These are the activations of a small neural network, seen along a few directions. Each row is one input.
In each table, some parts of the input vary, and every possible input appears once, in random order.
Descriptions start from the smaller parts, as in this example, which fits no table here: values(2) and (point or line(9) or (line(4) and ring(5))).
Shared parts are said once, and a part with two or three values counts as separate values.
In the rows, 128 means zero.

Other details of the inputs shift rows strongly along two fixed directions, in all tables alike. That doesn't count.

A family of inputs:
row 1: [127  99  86 183 128 172 148 134 171 142 109  86]
row 2: [116 142  75  57 152 128 127 135 156 233 139 139]
row 3: [132  98  76 177 131 165 152 142 162 137 110  86]
row 4: [130 127  99 182 125 187 145 114 151 151  92  96]
row 5: [115 155  92 186 168 147 131 109 121 126 131  75]
row 6: [138 142 171  59 106  82 117 112 111 149 135 189]
row 7: [ 93 172 185  57 118  85 109 145  92 114 169 150]
row 8: [121 107  94 176 123 179 125 131 175 125 107  88]
row 9: [114 146  86 175 160 126 142 101 113 111 125  66]
row 10: [116 142  84 172 160 127 130 106 108 118 121  59]
row 11: [130 154  80  46 139 115 111 115 139 237 124 127]
row 12: [157 102 169 152 122 111 124 106 115  51 118 159]
row 13: [ 67 189 113  66 144 120 101 132 135 194 153 109]
row 14: [ 89 134  98  78 115 159 119 168 181 229 138 132]
row 15: [147  88 175 158  91 138 133 151 129  44 126 142]
row 16: [161 100 176 169  97 132 147 146  91  71  97 150]
row 17: [151 107  65 162 161 148 129  99 140 143 104  89]
row 18: [163 103 168 142 121 118 122 103 113  43 126 152]
row 19: [175 110 166 150 116  89 144  84  98  67 110 153]
row 20: [101 133  86  52 132 153 104 152 185 214 156 127]
row 21: [118 137 177 166 127  89 132 111  81  48 138 126]
row 22: [130  96  83 178 140 157 131 113 169 128 121  96]
row 23: [149  81 166 160 111 113 131 136 131  48 130 153]
row 24: [129 126 170  67 115  95 121 138 122 148 145 195]
row 25: [127 138  99 164 120 205 120 108 156 134  98  87]
row 26: [111 117  72  65 140 133 123 169 167 232 145 126]
row 27: [116 143 195  72  82 131 120 167 122 145 126 195]
row 28: [128 101 169  72  92 101 138 204 121 149 141 179]
row 29: [127 142 178 176 134 103 125 126  78  51 144 136]
row 30: [142 148 171  40 105  91 105 112 114 135 141 180]
row 31: [144 113  80 169 156 151 139  88 153 140 109  99]
row 32: [146 111 187 175  91 141 141 129 106  67 103 160]
row 33: [105 166  95 178 165 156 106 105 127 115 131  71]
row 34: [162  72 150 162 119  98 158 146 117  58 132 153]
row 35: [111 161 172  72 132  77 130 175  80 138 168 175]
row 36: [ 77 177 110  74 147 110 126 136 129 205 154 113]
row 37: [181 108 155 146 119  84 146  90  90  63 111 151]
row 38: [145 138  85 153 142 147 110  59 148 128  97  91]
row 39: [135 126  86 176 129 183 147 120 144 150  92  93]
row 40: [128 100 165  75 109  91 143 173 137 148 156 189]
row 41: [114 157 173  69 132  77 119 180  73 142 164 169]
row 42: [110 169  93 167 164 163 104 103 124 109 140  63]
Description of these inputs: line(6) and (values(2) or line(5)).
Changing only the line(6) part turns row 19 into row 30. The same change can be made to row 40. Which row results?
Answer: row 20
Changing only the line(6) part turns row 33 into row 42. The same change can be made to row 12. Which row results?
Answer: row 18
Which other rows agree with row 24 in the line(6) part? List them by row number.
Answer: row 6, row 14, row 21, row 22, row 29, row 32
Which other rows agree with row 2 in the line(6) part? List them by row number.
Answer: row 3, row 9, row 34, row 35, row 37, row 39
Which other rows does row 17 become when the line(5) part takes its other values? List them by row number.
Answer: row 11, row 16, row 26, row 28

A family of inputs:
row 43: [106 165 118  72 121 138 126 136 141 197 138 129]
row 44: [125 146 101  54 137 125  97 115 157 186 141 144]
row 45: [103 132 101 180 148 170 116 116 151 112 134  84]
row 46: [134 145 101 168 142 177 120  88 141 119 106  89]
row 47: [142 122  84 185 153 139 137  87 133 140 104  94]
row 48: [119 137 198  79  91  86 123 174  93 110 148 171]
row 49: [121 139 203  76  98 100 107 166  91 105 146 183]
row 50: [116 163 109  80 135 137 129 145 127 205 139 139]
row 51: [201  12 188 215  65 148 170 158 141   9  84 178]
row 52: [102 132 204  88  99  84 133 182 111 103 170 177]
row 53: [157 102 176 181 107  93 147  94 100  42 112 144]
row 54: [108 158 119  73 130 129 105 113 152 201 128 148]
row 55: [112 129  89 191 156 153 135 135 139 121 135  82]
row 56: [122 139  98  57 130 113 115 120 153 192 146 133]
row 57: [ 95 154 110  74 132 132 116 163 130 193 135 121]
row 58: [148 109  73 148 157 136 129  87 144 124 114  88]
row 59: [131 136  88 169 145 162 142 101 130 123 106  85]
row 60: [159 111  72 159 162 135 127  91 139 131 118  90]
row 61: [130 133  86 180 147 155 125 128 121 127 113  77]
row 62: [132 121 197  78 105  66 140 142  93 116 135 200]
row 63: [127 104 172 182 126 109 148 148 102  33 136 133]
Describe the family of inputs behind these rows.
Answer: point or (line(4) and line(5))
Start at row 61 and move only the line(4) part, one step at a time. The first step leads to row 57. Which rows follow, in order?
Answer: row 48, row 49

A family of inputs:
row 64: [125 124 136  99 119 120 132 151 131 153 133 150]
row 65: [108 133  61 136 146 173 121 121 175 190 121  83]
row 66: [131 131  96 191 149 152 129  99 126  98 113  74]
row 67: [140 108  96 191 135 163 131  99 151 102 105  88]
row 68: [136 131  94 187 148 150 126  89 127  98 110  77]
row 69: [132 127  92 190 155 145 131  93 128  98 116  76]
row 70: [174  82 223 161  90  81 150 138  77   5 120 189]
row 71: [110 151 129  90 132 116 119 140 121 158 144 134]
row 72: [143 107  91 194 141 160 136 107 142 106 105  88]
row 73: [124 125 134  98 120 126 128 150 135 151 137 148]
row 74: [113 149 126  90 138 108 120 135 123 158 147 135]
row 75: [117 149 130  87 134 108 118 128 123 156 144 140]
row 76: [141 106  92 194 138 157 141 106 143 106 105  86]
row 77: [113 153 135  89 127 121 117 135 122 157 139 137]
row 78: [114 150 131  86 133 113 119 130 124 159 142 140]
row 79: [125 126 140  93 115 126 125 145 138 148 134 152]
row 80: [127 125 141  95 113 120 132 143 133 153 131 154]
row 81: [111 153 137  95 127 122 120 133 125 156 138 141]
row 82: [130 125 139  97 117 123 127 143 132 152 131 155]
row 83: [174  83 221 160  91  87 146 138  81   4 124 187]
row 84: [121 125 136  97 118 126 127 152 137 149 137 147]
row 85: [107 153 134  97 130 121 122 141 124 159 142 137]
Describe the family of inputs behind these rows.
Answer: values(2) and (line(5) or line(6))
Changing only the values(2) part turns row 66 into row 77. The same change can be made to row 64. Which row results?
Answer: row 70
Which other rows does row 79 become when the line(6) part takes its other values? List them by row number.
Answer: row 67, row 70, row 80, row 82, row 83
